A small network was shown many inputs. Here are its activations along a few directions, one row for each input.
In each table, some parts of the input vary, and every possible input appears once, in random order.
Descriptions start from the smaller parts, as in this example, which fits no table here: one of 8 places around a ring, together with either a single point or one of 9 places along a line or (one of 3 separate values, together with one of 6 places along a line).
Shared parts are said once, and a part with two or three values counts as separate values.

Other details of the inputs shift rows strongly along two fixed directions, in all tables alike. That doesn't count.

Table:
row 1: [ 19   9  -5  24   5   8   7  15 -15  24  11  15  29  27]
row 2: [ -8   1   8  -2 -49 -57   6 -32  35  -8   0   3 -17 -31]
row 3: [ -1 -12  -1  -8   7   7  -1  13  -1 -24 -14  -2 -20 -19]
row 4: [ 16   0   2   9  26  37  -2  22 -28  20   3   3  25  39]
row 5: [ -9 -17  -3 -11  32  31  -9  17 -13 -25 -24 -14 -18  -5]
row 6: [ 0  9  0 18  1 19 15  5 -7 25 22 17 27 30]
row 7: [ -4 -14  -4  -6  14  10  -7   5   6 -22 -16  -8 -17 -17]
row 8: [-10   0   2   4 -40 -55   0 -37  42  -7  -5  -3 -11 -32]
row 9: [ -1   8 -12 -17   8  13 -14   3  -1 -10 -15  -9  -5 -15]
row 10: [ -1   5  -1 -24  26  39 -17  15 -18 -14 -19 -16  -7  -1]
row 11: [ 23  11  -9  40  -2 -12  13  -3  -4  38  26  22  42  31]
row 12: [ -8 -17   8 -15   3  -4  -5  -3   6 -19 -11  -4 -21 -19]
row 13: [-17 -18   6 -16   9   2  -3  12  -4 -11   1 -15 -21 -12]
row 14: [ -1   9   3 -13 -17 -21  -4 -21   9   5   2   3  -7 -17]
row 15: [ 10  -1   6  33 -22 -54  17 -23  22  22  34  29   5   0]
row 16: [ -9  -5   9  -8  -6  -7  -8 -10  12 -15 -15 -14 -11 -10]
row 17: [  2   8  -5 -23  -1  10  -6   8  -7  -9 -11  -2 -12 -14]
row 18: [ -3  -1   0  -8 -11  -7   0   4   8 -21 -16  -8 -12 -14]
row 19: [-22  -3  13  -6 -45 -61   6 -34  33   4  11 -12 -17 -28]
row 20: [ -8 -16   7  -9  14   9  -9   3   3 -19 -15  -8 -18 -14]
row 21: [  1  11  -7 -18  -6   0  -6   4  -2 -11 -12  -2 -10 -22]
row 22: [ 11  12 -12   4  44  45  -7  25 -35   9  -1  -3  16  33]
row 23: [ -1 -13  -6  -6  10   9   0   8   1 -25 -15  -6 -16 -19]
row 24: [ 9  2  5 14  3  5 -4 -3 -6 20  5  2 19 18]
row 25: [ -4  -6   6 -16  -4   5  -4   4   2 -21 -14 -11 -14  -4]
row 26: [ -7   1  -1   3 -42 -55   6 -33  36 -11  -4  -2 -10 -34]
row 27: [ 15  10  -4  41   0 -15   7 -12  -6  42  25  17  37  35]
row 28: [ 20  10  -7  42   0 -13   6  -7   0  42  26  20  42  33]
row 29: [-13   7  -7 -29  16  48  -2  17 -14 -16  -9  -4  -9   0]
row 30: [  7   3   3  17   5   7   8  10 -16  38  24  -1  21  32]
row 31: [ -8  -7   9 -14  -9  -9  -4  -8  10 -16 -14 -11 -13  -9]
row 32: [-19   2   5   0 -20 -11  11 -14  19 -10   7   4  -3  -5]
row 33: [ 18   4   2  19   4   9   4   7 -15  27  17  14  25  33]
row 34: [-20 -13   1 -13   4  19   2   6   3 -28  -2   2 -19 -14]
row 35: [  9  -3  10  30 -20 -52  14 -27  22  22  35  28   6   2]
row 36: [ -8   3  -2 -29  20  35  -6  22 -24  -2  -4 -24 -14   0]
row 37: [ 18   7  -1  21   3   9   7  13 -15  27  14  16  25  30]
row 38: [ 5  2 -2 23 20  6  4  5 -9 10  4  0 17 32]
row 39: [  3   4  -3 -29  18  37 -11  20 -22 -16 -15  -9 -11  -1]
row 40: [  1   8 -13 -18   5  11  -6   6  -5 -13 -15  -6  -4 -17]
Description of these inputs: one of 4 places along a line, together with either one of 2 separate values or one of 8 places around a ring.
The inputs of row 30 and row 13 match in every part but the place on the line of 4. If row 11 is changed in the same way as row 30 into row 13, which row does it become? -> row 23
The inputs of row 9 and row 7 match in every part but the place on the line of 4. If row 14 is changed in the same way as row 9 into row 7, which row does it become? -> row 12
Which other rows does row 1 become when the place on the ring of 8 takes its other values? List them by row number. -> row 4, row 11, row 24, row 27, row 28, row 33, row 37
A walk changes only the place on the line of 4. It starts at row 22 and steps to row 27. List the rest of the walk in order. -> row 38, row 5
Which other rows does row 13 become when the choice among 2 separate values takes its other values? List them by row number. -> row 34

Table:
row 41: [-13 -11   6 -17  -8  -7   1  -2   9 -15  -1  -5 -22 -24]
row 42: [ 15  17  -9   8  10  13   2   5 -17  21  12  11  22  21]
row 43: [ 12  -8   5  32  15 -17   8   0   2  11  19  15  12  23]
row 44: [  5 -17   2   7  26  19  -2  20 -10 -16 -10  -5  -3  17]
row 45: [ 12   5  -7  14  24  12   7  12 -10   6  12  17   8  17]
row 46: [ -5   1   7  17 -13 -31   9 -23  13  22  26   8   5   5]
row 47: [  4   7  -4  17  -4 -15   8  -8   9   4  11  17   5  -1]
row 48: [-10 -14   3 -15  22  37  -7  23 -19 -13 -15 -19 -10   9]
row 49: [ 15  -3  -6   7  18  21  -8  15 -11  -4 -16  -4  10  10]
row 50: [ -8 -18   3 -11   9  13  -5  11   2 -34 -25 -14 -18 -10]
row 51: [-13 -16   1 -19   9  15  -7   9   4 -38 -26 -15 -23 -17]
row 52: [ -1  -4   6  16 -15 -30  13 -12  14  14  26  15   2   3]
row 53: [ -4  -5  -1  -9  -8 -13  -4  -6  10 -18 -11   1 -19 -28]
row 54: [  8   9   3   8  17  27   5  17 -21  23  15   6  21  37]
row 55: [-15   7   7 -20 -31 -17  -3 -20  15  -1   0  -4 -12 -23]
row 56: [  6  12   0  16 -15 -21   6 -12   6  21  11   5  17   9]
row 57: [  5 -13  -2  -2  51  48  -3  37 -25 -20 -12  -8  -3  25]
row 58: [  0   7  -6 -17 -17  -6  -8  -9   1  -3 -11  -3  -5 -22]
row 59: [ -2  -2   9  20  -5 -24   8 -14   6  23  25   8   9  11]
row 60: [  3  -2  -3  -1 -16 -24  -9 -17  16  -6 -14  -3  -6 -26]
row 61: [ 13   8  -2  16  11   7   2  11 -13  21   8   1  21  27]
row 62: [ -5   1   7  20  -9 -20  10 -15   9  21  24   9  11  13]
row 63: [ -5  -3  -2  -7 -12  -8  -1  -6  11 -21 -15  -1 -15 -25]
row 64: [ 10   3   0  26 -12 -31   9 -13  13  12  16  19   7   1]
row 65: [  5  14  -2  15 -12 -19   4 -12   6  22  15   7  17  10]
row 66: [-17  -9   6 -12 -24 -20   5 -13  20 -14   0  -3 -20 -26]
row 67: [  3  -2  -4  -3 -13  -9  -9  -9  12 -14 -22  -7  -3 -21]
row 68: [  0   0  -4 -17  19  31 -11  22 -20  -9 -18 -17  -4   3]
row 69: [-12   3   9 -18 -27 -22  -3 -19  12   3   3  -5 -14 -24]
row 70: [  1  14   7   6 -13 -17   6 -16   4  26  27  10  10   9]
row 71: [-10   3  -3 -28  -2  11 -11   3  -3 -17 -20 -19 -17 -20]
row 72: [  0   1  -6  -6 -10  -7 -10 -10  13 -14 -20  -5  -4 -22]
row 73: [  4  -2 -10 -15  19  26 -13  14  -9 -19 -26 -11  -7  -8]
row 74: [  3  -2   1   8  26  21  10  19 -14   8  22   9   7  25]
row 75: [ 10  11  -9  -4   6  25  -3  12 -17   5  -8   0  15  12]
row 76: [ 11   9  -9  -3   6  20  -4  11 -18   8  -6   0  13  11]
row 77: [  9   7   4   8  18  24   4  18 -22  25  16   5  19  37]
row 78: [-20 -12   2 -30  -1  18  -3  10   3 -31 -14 -13 -26 -24]
row 79: [ -5  12  -6 -17 -31 -16  -6 -20  11  -4 -10  -1  -4 -27]
row 80: [ -7  -4   7  12  -9 -14   8 -11   7  12  13   2   5   9]
Describe the family of inputs behind these rows. -> one of 5 places around a ring, together with one of 8 places around a ring
A walk changes only the place on the ring of 8. It starts at row 77 and steps to row 48. List the rest of the walk in order. -> row 52, row 44, row 64, row 49, row 76, row 61
Which other rows does row 64 become when the place on the ring of 5 takes its other values? List them by row number. -> row 45, row 47, row 53, row 63

Table:
row 81: [  5  -3   5  42  10 -30  14 -23  17  27  44  30  16  21]
row 82: [  9  14  -7   1 -17 -17   6  -8  15  -3   5  18  -3 -24]
row 83: [-12 -15   0   1 -30  -9   3  -8  29 -38 -33  -6 -11 -25]
row 84: [-25   4   7  -6 -17 -16   9 -19  10   5  17  -6 -11  -6]
row 85: [  6  -2  -4   4  19  -3  -9  -4   5 -16 -18  -4  -5  -8]
row 86: [ 11  18 -16  18  32  43   3  19 -30  18   8   6  35  43]
row 87: [-10  -7   1  -4 -42  -8  -4 -13  21 -24 -33 -11   1 -16]
row 88: [-15   4  12 -27 -27 -11   3  -7   9  -8   5  -5 -24 -28]
row 89: [  0   0   0 -25 -10  14  -6   8 -16   5 -10  -5  -9 -11]
row 90: [ -2 -24   1 -23   3  -3  -7  11   2 -33 -20 -17 -31 -29]
row 91: [ 24  14  -6  35 -10 -33  18 -10   6  28  28  40  19  11]
row 92: [-10   2  -7 -23   0  18 -20 -11   4 -23 -31 -17 -14 -23]
row 93: [ 12   2   2   6 -21 -34  -1 -14   5  29  10  -6  11   0]
row 94: [ 17   7  -5  17   1 -14 -10  -3  -4  14  -5   1  15   5]
row 95: [  7   5   8  16  -4 -31  -4 -25   6  33  14  -1  18  11]
row 96: [-18   0   3 -18 -14  -7 -14 -26  14   2  -8 -15 -12 -23]
row 97: [ 11  22 -11  24   4  -8  15  -4   8  15  24  29  24  19]
row 98: [-27   4   9 -32 -23  -6   3  -9  13 -15   2  -9 -24 -19]
row 99: [ 18  -1 -12 -16  22  38 -16  30 -28 -13 -32 -21   4   9]
row 100: [  8   7  -1   6  -8 -26 -11 -25   9   4 -10  -3   8  -7]
row 101: [  6  -6  -1 -12  32  38 -19  31 -31   4 -19 -24   2  14]
row 102: [ 14   1  11  28  -7 -38  15  -7   2  37  36   8  14  28]
row 103: [ 16  23 -13   9  27  44   3  26 -26  14   8  13  35  45]
row 104: [-20  -8  -3  -7   3   0   5  -6   7 -16   4   1 -15 -16]
row 105: [  2  -2   2  -5  -2  -2   8   5   3  -5  15  16  -9 -14]
row 106: [  7 -15   4  21  15 -20   0   4   2   3  12   8  -4   1]
row 107: [-21  -6  11 -12   3   2  -4 -11   7  -6   3 -12 -19  -5]
row 108: [  1  -5  -5   0  -7 -28 -11  -9  18 -19 -22  -6 -19 -36]
row 109: [  6  -8   3   6  -4 -15  11   1  -1   3  18  23  -8  -6]
row 110: [ -2 -13  15  27   9  25  19  24 -11   9  12   0  22  55]
row 111: [  1   2  -8 -33 -17  14 -13   5 -10 -23 -32  -6 -18 -30]
row 112: [ 16   0  -7  11 -11 -34   2  -9  16  -3  -5   3  -3 -17]
row 113: [  2  -2  14  23  -4 -37   5  -8   4  26  26   2   2  13]
row 114: [  5  -7   6  23   5  30   8  21 -14  19   1  -3  35  49]
row 115: [ -6  -5  -5 -14  34  45   3  32 -18 -19   3   5  -4  15]
row 116: [ -4  -7   6 -26  21  45  -1  36 -33 -11  -7  -8 -18  11]
row 117: [  1  12   3 -14 -27 -10   0 -11   3  18  10   3   2 -18]
row 118: [  0 -14   8  12   5 -33   1 -20  16  -3  10   6  -8  -9]
row 119: [-18  11   0 -28 -29  -9  -4 -17  13   1  -2  -7  -8 -22]
row 120: [ -9   9 -13   3   1  -1   5  -9   9 -10  -4   4  -1 -12]
row 121: [ 10   4 -12  18  48  40  -3  17 -13  -1  -2   8  13  27]
row 122: [ -9 -32   4   1  20  47   7  36  -9 -37 -22  -8  -5  17]
row 123: [-17 -14  14 -27   9   4 -12  -1  -2 -22 -19 -28 -28 -14]
row 124: [ 14  13 -11 -19  17  52  -9  31 -29  -9 -16  -2   8   7]
row 125: [ -4  16  -2  21  -9 -16  10 -20   0  42  33   9  27  21]
The inputs of row 96 and row 92 match in every part but one. If row 89 is changed in the same way as row 96 into row 92, which row does it become? -> row 111
The inputs of row 90 and row 102 match in every part but one. If row 105 is changed in the same way as row 90 into row 102, which row does it become? -> row 88
Describe the family of inputs behind these rows. -> one of 5 places around a ring, together with either a single point or one of 8 places around a ring
Which other rows does row 125 become when the place on the ring of 5 takes its other values? List them by row number. -> row 84, row 86, row 104, row 120
A walk changes only the place on the ring of 5. It starts at row 115 and steps to row 98. List the rest of the walk in order. -> row 119, row 103, row 97
